A small network was trained on invented records. Each row is its activation on one of them, seen along a few directions.
Records have a field called Bil. Each example row is followed by its value.
Records without Bil are marked none.
Other fields move the rows too, some of them a lot.
Random noise pushes rows far along 2 fixed directions. That doesn't count. These rows show it; they differ only by the noise:
[ 139 -137  265    5   30  -39  -28   17  207 -287   56 -203 -145   79
  508   -8  132 -100 -183 -104   21 -117]
[-343 -149  -95   83  -22 -236   11  -32  176  336 -415  162 -382 -498
 -277 -342  -64  -22  424   73 -126  175]
[   0 -130  178   71  155 -135  135   50  -47 -166   74 -142  -93   87
  472  -67   76 -119 -227  -84 -191 -140]
[ 187 -160  259 -110 -303   77 -402  -92  803 -206 -269 -132 -416 -288
  123  -67  151   -6  290  -46  447  112]

[ 298   16  263  -77  116   80   43  -76   22 -287  174 -253  184  318
  355   73 -108  -55 -269 -135  521  -89]
p3
[-429   21  -88   92  -85  -67  310 -146 -609  104   87  107  103   38
  -58   22 -225 -155   47 -286 -482   32]
p5
[ -83   80  148   37   57  387 -112 -110  409   62 -420   -9 -277  -64
   86 -168 -180  -92  448 -236  452   98]
p5
[ 100 -119   56 -166  125 -336 -229  -83  273  187  212  280 -374  -99
   39  -34  169  221  -55  363   16  116]
p9
[-147   67    1    7  221 -277  -24 -196   52  112 -210  128   83   99
 -369 -300   97  179  101  -63  -24   11]
p8
[  60  127   -7  -42  -93  -12   80 -241  129  168 -217  236 -138  -51
   78 -255   19   42  -57  246  176    6]
p2
[-566 -136 -495  262  295  -44  357  104 -783  601  -13   37  106  -62
 -307  -40 -192  171  198  -91 -850  -51]
p1
[-409  132 -218  177  328 -174  329 -243 -272  624 -318  298 -251 -232
 -283 -501   41 -349   35  -10 -132  130]
p11
[ -94  270   11  127  655  -64  251  195 -199 -316  153   37  179  405
  551 -231    4 -194 -315 -136  234  -89]
p10
[-206  102  -32   59  750 -224  491 -102  200  265 -431  392   40  205
  365 -599  125  -19  143  -42  261   54]
p6
[ 156  -27   40   41  175  -64 -216 -160  295 -175 -196 -277   78  297
 -155  100  205  239   33    2  212  123]
p8
[ 119  -54  239 -143 -341  415 -409   84  362 -286  -85 -345  200  356
  366  241   46 -219 -152 -414  138 -159]
p1
[-227   88 -409    6  184 -130   61    4 -262  228 -184  121  -66 -152
 -226  -58  144   58   33  419 -374  255]
p4
[ -74 -217 -112   10  168 -157  175   72 -398  109 -315  131   33  -82
   15 -215 -369 -192   58 -184 -124    7]
p3
[-484   31 -258  101  232 -199  476  243 -546  541 -295  194  -31 -357
 -456 -433 -287  147  263   38 -609   25]
none
[ 353  -51  182  -66   52  115  -32  -58 -158 -148   99 -172  -55  148
  193   89   19 -367 -147 -326 -166 -118]
p11
[  39 -138  -57   31  495 -202  165 -140  -89  -31  428  -95  131  309
   67 -174  -19   54 -351  388  -11 -172]
p7
[-139   92 -316  -34  355 -386  306 -117   49  372 -117  509   20 -232
 -148 -161   43  213  238  252 -309  -58]
p6
[  62   53  -94 -269 -398  163 -502  -10  449 -213 -196   85 -243 -309
 -288   27  115   67  306   81  467  -43]
p10
[  36  290   49  245  222   67  230  -66  269  171 -258  204  -41  108
  290 -410 -111 -112  131 -181  547  277]
p2
[ 283  -32  -13   68  353 -159 -146 -290  179 -485  681  -45  193  139
  219  173  213  282 -555  358 -200  -67]
p7
[ -15 -164  -59  -27 -291  -67    8  212 -514   55  280 -438   80  -84
   45  649   -9  198 -143 -103 -665 -201]
none
[ 111  -19  122   -2  338 -427 -101 -259  164 -157  547  124  -61  166
  130  255  306  306 -330  637  -40  121]
p9
[-223   60  -80  -98   52 -200 -278  -46  149  220 -279  268 -303 -344
 -229  -64   59  -71  481    7  -56  135]
p4

Which value of Bil does each new row have?
[ 282  -56  -39 -168  410 -500   24 -212  251 -130  468  150 -131   58
  -44   61  285  100 -224  745  178   24]
p9
[ 307   31  213 -148 -208  368   -6   52   69 -121  -49 -139   28  107
  -18  181   65 -336 -125 -448  222   13]
p11
[ 590  -72  333 -121  303  -83 -302 -257  754 -718  599 -277  -83  599
  839   73  307  -59 -780   93  680 -278]
p7
[-186  163   -9 -159 -332  118 -271 -133  770  195 -615  205 -523 -254
 -332 -204 -299 -110  543 -185  604  380]
p5
[ 153   -5  384  -92 -231  337 -221  185  577 -222 -359 -248 -138  -67
  224  -50   68  -70  316 -568  657   11]
none
[-172   -9  -25  -19 -634  184 -123  308 -107  268 -131  -89   -1 -419
 -648  327 -177  151  250  -87 -346  -67]
none
[ 232  220  181  -41  239 -102  123  -88   59  -40  219  -42 -187  365
  278   13   -2 -230 -478 -169   45   37]
p11
[ -53   -7 -244 -254 -126 -427 -228  -61  139  386   95  273  -59 -446
 -628  112   25  224  266  538 -200  344]
p9
[-144  -17 -368  -50 -268  161 -181 -119  452  322 -109  -46 -250 -228
 -512    6    2  282  467    2  278  198]
p1
[ 315 -125  151   38 -568  366 -278  203  205 -366 -106 -592    5   50
  113  455  191  -61  -41 -255  266 -159]
none
[ 343   86  172   -7   95  -16   38 -222  -17 -134  349   73  -19   29
  353  339   93  202 -191  161  -74 -219]
p2
[-180   31  114    5 -371  372  -27 -176  135  -42 -229   21  -74   16
  -33 -224 -166  -85  386 -444  316  220]
p5
